A small network was shown many inputs. Here are its activations along a few directions, one row for each input.
In each table, some parts of the input vary, and every possible input appears once, in random order.
Descriptions start from the smaller parts, as in this example, which fits no table here: one of 5 places around a ring, together with either a single point or one of 11 places around a ring or (one of 2 separate values, together with one of 6 places along a line).
Shared parts are said once, and a part with two or three values counts as separate values.

Other details of the inputs shift rows strongly along three fixed directions, in all tables alike. That doesn't count.

Rows:
r1: [ 12, -32,  20,   3, -13,  -8, -23, -13, -36, -31, -26,  10]
r2: [ -3, -44,   2,  -9, -26,   4, -23,  -2, -10,  -5,   9, -34]
r3: [ -5,  43,  30,  -4,  -5, -21,  -3, -10,  20,  -7,  29, -22]
r4: [ -3, -52,   6,   0, -12,  -5, -24, -14, -56, -10,  -8,  -3]
r5: [ 8, 17,  6, 35, 16, 24,  9, -2, 17, 20, 18, 34]
r6: [  0, -15,   1,  20,   3, -14,  -6, -13,  -9,   9,   5,   3]
r7: [ 10, -36,  18,  -1, -21,  -5, -25, -16, -35, -25, -26,  10]
r8: [ 10,  14,  -9,  34,  18,   4,   4, -12,  32,  -3, -12,  14]
r9: [  0,  25,  27,  31,  -3, -46,   5,  -3,  11, -38,  23,   3]
r10: [ -2,  31,  32,   1,  -6, -22,  -6, -18, -10, -16,  10,  -1]
r11: [ -2,  -2,  -8,  30,  23, -16,  25,  -1,  -4,  11, -17,  26]
r12: [ 12,  -5,  12,  13,  -6,  -8, -11, -10,   9, -11, -10,   4]
r13: [-13, -43,  -6,  -8, -12,   7, -20, -10, -25,  -4,  11, -25]
r14: [  8, -13,  -7,  31,  23, -12,  24,  -2,   0,   0, -26,  30]
r15: [ 6,  9,  0, 25, 23, 26, 32, 10, 17, 29, -1, 42]
r16: [  2,   9, -33,   0,  18,  13,  -4,   3,  12,  43,   0,   0]
r17: [-14,  33,   4, -20,   0, -24,  -3,   8,  11, -14,  38, -18]
r18: [ -5, -20,   4, -14, -18,   3,   4,   5,   5, -10, -20,  -9]
r19: [ 16,  18, -19,   4,  21,  10,  -1,  -4, -12,  19, -22,  17]
r20: [ -4,   4,   1, -18,   4,  12,   9,  -1,   8,  26, -10, -17]
r21: [ -3,  31,  26, -14, -11, -12,   6,  18,   3, -39,  53,  14]
r22: [ -9,  22,  26,  11,   9, -31,  -5, -17, -11, -18,  20,   7]
r23: [ 26,  24, -12,  13,  25,  -1,   3,  -6,   3,  -2, -28,  32]
r24: [ -2, -19, -12,   7,  -1,   0,  16,  10,  21,  14,  -7, -12]
r25: [ 16,   6,  -6, -13,  -6,   3, -12,   0,  -8,  -4, -21,   6]
r26: [ -3, -24,  27,  -4,  -8, -19, -25, -23, -59, -10,  -8,  14]
r27: [ -3,  -2, -21,  25,   8,   1,  26,   7,  28,  18, -13,   5]
r28: [ 19,   1, -20,  25,  20, -22,   7,  -3,  -9,  17, -10,  36]
r29: [  2,  38,   6, -17,  -5, -16,  -2,   1,   3,  -6,  13,  -6]
r30: [ -2,  17,  28,  -8, -13, -31,  16,   9,  30, -26,   5,  -9]
r31: [-11,  41,  35,  17,   7, -43,  -1, -11,  -2, -21,  27,   5]
r32: [  1, -23,  24, -24,  -3,  -4,  -4,  -8, -53, -10, -29,   5]
r33: [-27,   8,   2,  -8, -14, -20,  19,  10,  24,  -2,  27, -29]
r34: [ 15, -18, -18, -17, -12,  10, -15,   9,   8,   1, -13,  -8]
r35: [-20, -15, -49, -22, -14,  27,  -9,  21,  23,  24,  27, -54]
r36: [  6, -25,  -2,  -7, -12, -26, -11,  -2, -45, -12,  -4,  17]
r37: [ 11, -28,  13, -17, -12,  14, -15,  11, -57, -20,   5,  33]
r38: [ 20, -42,   2, -10, -15, -21, -18,   3, -43, -17, -14,  12]
r39: [-13,  22,  16, -23, -13,  -3,  10,  12,  28, -16,   5, -35]
r40: [  1,  -7, -33,   0,  18,  18, -11,   2, -16,  32, -14,   7]
r41: [-19,  18,  13, -29, -13,   0,   9,   3,  12,   2,  11, -33]
r42: [  9,  -4, -38,  18,   9,   7,   3,  13,  15,  12,  -7,   1]
r43: [-13,  21,  31,  -9,   2, -37,  14,   1,   3,  -3,  15,  -1]
r44: [ 29,  37,  -7,  24,  27, -11,   7,  -3,   5,  -2, -31,  39]
r45: [ -3,   9, -10,  28,  11,  44,   5,   3,  15,  19,  18,  15]
r46: [-14,  27,   2, -14, -18,  16, -12,   4,  42,  -8,  24, -56]
r47: [11, 19, -6, 14,  6, 17, 10, 11, -1,  7, 14, 44]
r48: [  1, -25,  28,   1, -18,  17, -14,  -7, -43, -14,  12,  26]
r49: [  9,  -9, -19,   5,   3,  -9,  -1,   8,   1, -11,   2,   3]
r50: [ -1,   5, -26, -18,  -9,  15,  -6,  14,  37,  -8,  10, -28]
r51: [  2, -27,   1, -16,  -9, -25, -12,   0, -42, -24,   7,   5]
r52: [  2,   0, -27, -14, -16,  15,  -9,  12,  28,   2,  -2, -19]
r53: [ -2,  39,  34, -14,  -8, -29,  17,   6,  34, -19,   9, -17]
r54: [  9,  13, -12,  23,  30,  20,  -1, -23,   0,  23, -19,  14]
r55: [-10,  29,  41,   3,  -8, -16,  28,  12,   7, -24,  32,  27]
r56: [ 19,   7,   1,  25,  23,   9,  -5, -21,  -3,   1, -32,  25]
r57: [  8,  17, -31,  -6,  20,  24,  -1,  -2,   9,  24,  -8,  -1]
r58: [ -7,  40,  31, -13, -12, -27,  17,   4,  28, -25,   6, -13]
r59: [  7, -40,  15,  11, -17, -17, -18, -14, -41, -21, -13,  11]
r60: [ -6,  -1, -10,  14,  15,  42,  24,  16,  11,  25,   1,  22]
r61: [-12,  -3,   7,  -2,  12,  -9,   8,   0, -18,  10, -10,   6]
r62: [ 21,   5, -28,  -6,   9,  25,  -8,   3,  16,  27, -25,   0]
r63: [-11,  23,  38,  -1,   0, -11,  27,  13,   5, -30,  35,  22]
r64: [-11, -26,  19, -19,   4, -13,  -2,  -7, -44,  -7, -12,   7]
r65: [  1,  25,   0,   9,  29,   1,  24,  -7,  10,  14, -17,  14]
r66: [  4,  37,   8,  -5, -12, -29,   2,  15,  30, -36,  18,  -9]
r67: [-13,  30,  37,  -1,  -5, -40,  -8,  -9,   4, -14,  37, -13]
r68: [  5,   5,  -2,  35,  27, -27,  30,  -5,   6,  19, -15,  34]
r69: [-27, -41,  -9, -33, -18,   9,   0,   9,  -7,  -1,  15, -44]
r70: [ -4,  13, -15,   7,  11,  30,  -7, -11,  11,  27,  -4, -20]
r71: [ 17, -38,  23, -18, -16,   7, -33, -18, -42, -10, -29,  -4]
r72: [ -2, -33,   6,   3, -12,  -6, -15,  -7, -16, -22,   6, -14]
r73: [ -9, -23,  -3, -30, -31,  35, -30,  -6,   1,   2,  -3, -48]
r74: [-15,   4, -21,   7,  19,  16,  15,  -1,  14,  42, -14,   1]
r75: [-11, -29,  -5, -43, -17,  33,  -8,   5,   1,   0, -14, -43]
r76: [ 15,   9, -28,  -9,  14,  23,  -6,  -1,   5,  38, -14,  -1]
r77: [ -5, -29, -10, -14, -10,  20,   1,   9,   5,  -1, -24, -18]
r78: [-31,  12,  -8,  -4, -24,  -3,  -3,   4,  38,   2,  51, -55]
r79: [ -4, -13, -19, -20,  -4,   8, -18,   0, -25,  19,  -3,  -3]
r80: [ 21,  10, -15,  34,  14, -26,  10,   1,   0,  -2, -15,  40]
r81: [-26, -30, -30, -23, -19,  84, -15,  12,  24,  27,  40, -50]
r82: [  4, -12, -21,  32,  20,   3,  24,   6,  11,  16, -28,  16]
r83: [  6,   4, -23,  -3,   2,  42,   3,  19,  18,  28,  22,  11]
r84: [  2, -18, -23,   6,  13,  25,  13,   2,  23,  12, -32,   2]
Each input here is: one of 3 separate values, together with one of 4 places along a line, together with either a single point or one of 6 places around a ring.
Q: Changing only the choice among 3 separate values turns r31 into r61. The same change can be made to r59. Which row results?
A: r27
Q: Changing only the choice among 3 separate values turns r72 into r14. The same change can be made to r3. Which row results?
A: r20
Q: Change only the choice among 3 separate values in r16. List by row number the other rows that result.
A: r43, r67
Q: Change only the place on the ring of 6 in r80. List by row number the other rows that result.
A: r25, r29, r36, r52, r79
Q: Start at r38 and move only the place on the line of 4, one step at a time. The first step leads to r80. Which rows follow, in order?
A: r42, r49

Rows:
r85: [ -7, -29,   6, -44, -29,  21, -27,   5, -28,  -8,  12, -33]
r86: [-12, -13,  22, -25, -23,  -7,   1,   8, -11, -20,  18, -17]
r87: [ 17, -15, -34,  34,  38,  36,   1, -17, -17,  49, -44,  43]
r88: [ -9, -29,  -6, -42, -28,  -4, -20,   2,  -4, -10, -15, -56]
r89: [ -2, -16, -44,   0,   5,  53, -13,  -1,  16,  42,  -5, -19]
r90: [ 11,  21,  52,   4,   4, -47,  12,  -5, -33, -41,  -1,  46]
r91: [ 10, -19,  35,  -7, -17, -27,  -7,  -1, -41, -40,  -1,  25]
r92: [ -2,  64,  26,  40,  18, -54,  35,   3,  35, -24,  29,  29]
r93: [  2,  -6,  41, -12,  -9, -32, -10, -13, -50, -29,   2,  16]
r94: [ -4,  20, -15, -10,  -7, -14,   1,   5,  47,  -2,  -1, -46]
r95: [  3, -22,  13,   1,  -8, -11, -16,  -7, -30, -16,   1,   8]
r96: [-22, -51,   1, -39, -32,  19, -16,   8, -23,  -4,  13, -43]
r97: [ 12,  -7,  35,  -6,  -1, -22, -10, -10, -55, -24, -14,  35]
r98: [-17, -41,  -2, -36, -31,  15, -27,   5, -20,  -5,  21, -45]
r99: [ 10, -25,  29,   4,  -6, -32,  -5,  -7, -50, -33,  -8,  31]
r100: [ 16, -12,  -7,  39,  31,  -3,   5, -16, -29,  20, -32,  54]
r101: [ 24, -10, -33,  30,  30,  39,  -2, -10, -11,  39, -41,  42]
r102: [ 28,  -9, -19,  33,  31,  22,   6,  -8, -17,  22, -44,  59]
r103: [  5,  65,  28,  32,  13, -51,  33,   6,  36, -28,  29,  34]
r104: [ -1,  -8, -39,  22,  12,  32,   7,   5,  30,  30,  -3,  -3]
r105: [ -5,  51, -15,   6,   1, -22,  12,   7,  77,  -5,  10, -42]
r106: [-19, -42,   7, -32, -26,  12, -20,   0, -26,  -3,  14, -36]
r107: [  2,   2, -23,  10,  20,  36,   5,  -3,   7,  37, -16,   8]
r108: [-17,  42,  -2, -11,  -4,   7,  16,  19,  51,   2,  38, -26]
r109: [-10,  49,  -6,   2,   4,   5,  18,  16,  57,   3,  34, -15]
r110: [  1, -13, -50,   9,  17,  55,  -6,  -3,  17,  52, -11, -10]
r111: [  7,  27,   1,  14,  14, -33,  15,  -7,  27,  -3, -25,  -2]
r112: [-22,  23,  -2, -16, -16,   6,  13,  20,  44,  -2,  41, -37]
Q: Changing only one part turns r87 into r110. The same change can be made to r97. Which row results?
A: r85
Q: What is each input in this table made of?
A: one of 4 places along a line, together with either a single point or one of 6 places around a ring
Q: Change only the place on the ring of 6 in r104. List by row number the other rows that result.
A: r89, r91, r95, r101, r102
Q: Which other rows agree with r93 in the place on the line of 4? List them by row number.
A: r86, r90, r96, r106, r107, r111

Rows:
r113: [-18, -10,  16, -57, -31,   6, -12,  11,  -1, -14,  13, -55]
r114: [  8,  10,  33,  23,  12, -54,  24,  -6, -16, -30, -15,  40]
r115: [-20,  -1,  18, -28, -34,  -9, -24,   0,   6, -24,  34, -59]
r116: [  1,  -4, -25,  -9,  -3,  38, -16,  -7,  18,  27,  -9, -30]
r117: [ 23, -44,  21,   3,  -6, -39,  -8,  -7, -67, -36, -35,  44]
r118: [ 13,  42, -32,  34,  30,   1,  31,  12,  54,  22, -13,  25]
r119: [ 11, -42, -26,  34,  31,  12,   4, -18, -29,  41, -53,  36]
r120: [  4, -25,  18, -51, -28, -10, -25,   6, -39, -32,  -5, -20]
r121: [ -6,  44, -13,  33,  28, -10,  19,  -8,  40,  26,   2,   0]
r122: [ -7,  64,  12,  30,   8, -60,  22,   7,  51, -21,  43,   0]
r123: [ -1, -18, -22,  24,  30,  60,  13,   0, -22,  49,  -3,  47]
r124: [  1, -13, -39,   0,   0,  50,   4,  10,  39,  30, -18, -20]
r125: [  3,   3,  20, -13,   1, -18,  -7, -14, -26,  -6, -14,   3]
r126: [  5,  26,  37,  31,   2, -56,   8, -11,   4, -37,  14,  21]
r127: [  4,  16, -26,  32,  28,  41,  14,  10,   6,  38,  22,  46]
r128: [ -3,  -7,  20, -43, -25, -21, -28,  -3, -32, -34,  12, -23]
r129: [  8,  67,  22,  14,  10, -27,  20,   0,  48, -23,  14,   6]
r130: [-17,   2,  15, -18, -32, -11,   2,  13,  32, -32,  34, -46]
r131: [-20, -29, -18, -17, -16,  78, -13,  13,  -1,  28,  40, -19]
r132: [-11, -29, -49, -20,  -9,  40, -24,   3,  10,  37,   1, -51]
r133: [ 24, -52,  19,  -2,   5, -11,  -2, -13, -74, -10, -65,  54]
Q: What is each input in this table made of?
A: one of 3 separate values, together with either a single point or one of 6 places around a ring
Q: Changing only the choice among 3 separate values turns r114 into r130. The same change can be made to r133. Which row results?
A: r124
Q: Change only the choice among 3 separate values in r113. List by row number the other rows that result.
A: r120, r129
Q: Which other rows agree with r122 in the choice among 3 separate values? List them by row number.
A: r117, r118, r120, r127, r128, r132

Rows:
r134: [-23,  -7,  25, -32, -34, -17,  -7,   3,   4, -25,  30, -53]
r135: [ -1,  34,  44, -20,  -6, -54,  -3,  -6, -10, -34,  18,  -1]
r136: [  7,  22, -48,  46,  30,  12,  18,   3,  49,  34,   0,   6]
r137: [-15,   6, -16,   8,   1,  -7,  11,   5,  24,  12,  16, -20]
r138: [ 19, -30, -31,  37,  26,   7,  11,  -4, -20,  26, -49,  49]
r139: [-15, -72, -24, -44, -24,  76, -23,  15, -35,  26,   4, -25]
r140: [ 21,  22,  46,  33,  16, -37,   5, -12, -46, -35,   7,  77]
r141: [ 23,  12,  50,  30,  11, -63,  17, -13, -31, -43, -25,  65]
r142: [ 11,  41, -33,  18,  31,  15,  24,   6,  49,  32, -15,  13]
r143: [-23,  43, -10,  14,  13,  25,  19,  12,  47,  28,  47, -11]
r144: [ 19, -82, -11,  -8,  -5,  28, -33, -18, -59,   9, -49,  12]
r145: [ 11, -39,   1, -36, -25,  11, -36,  -5, -50,  -5, -22, -11]
r146: [-16,  20,  16, -33, -32,  -8, -14,   7,  27, -28,  36, -56]
r147: [-16,  19,  26, -34, -29, -17,   1,  14,  16, -38,  25, -41]
r148: [ -3,  12, -33,  19,  27,  30,  11,  -8,  34,  43, -24,  -3]
Q: Changing only one part turns r141 into r144. The same change can be made to r142. Which row results?
A: r145
Q: What is each input in this table made of?
A: one of 3 separate values, together with either a single point or one of 4 places along a line
Q: Change only the place on the line of 4 in r134. List by row number the other rows that result.
A: r135, r137, r148
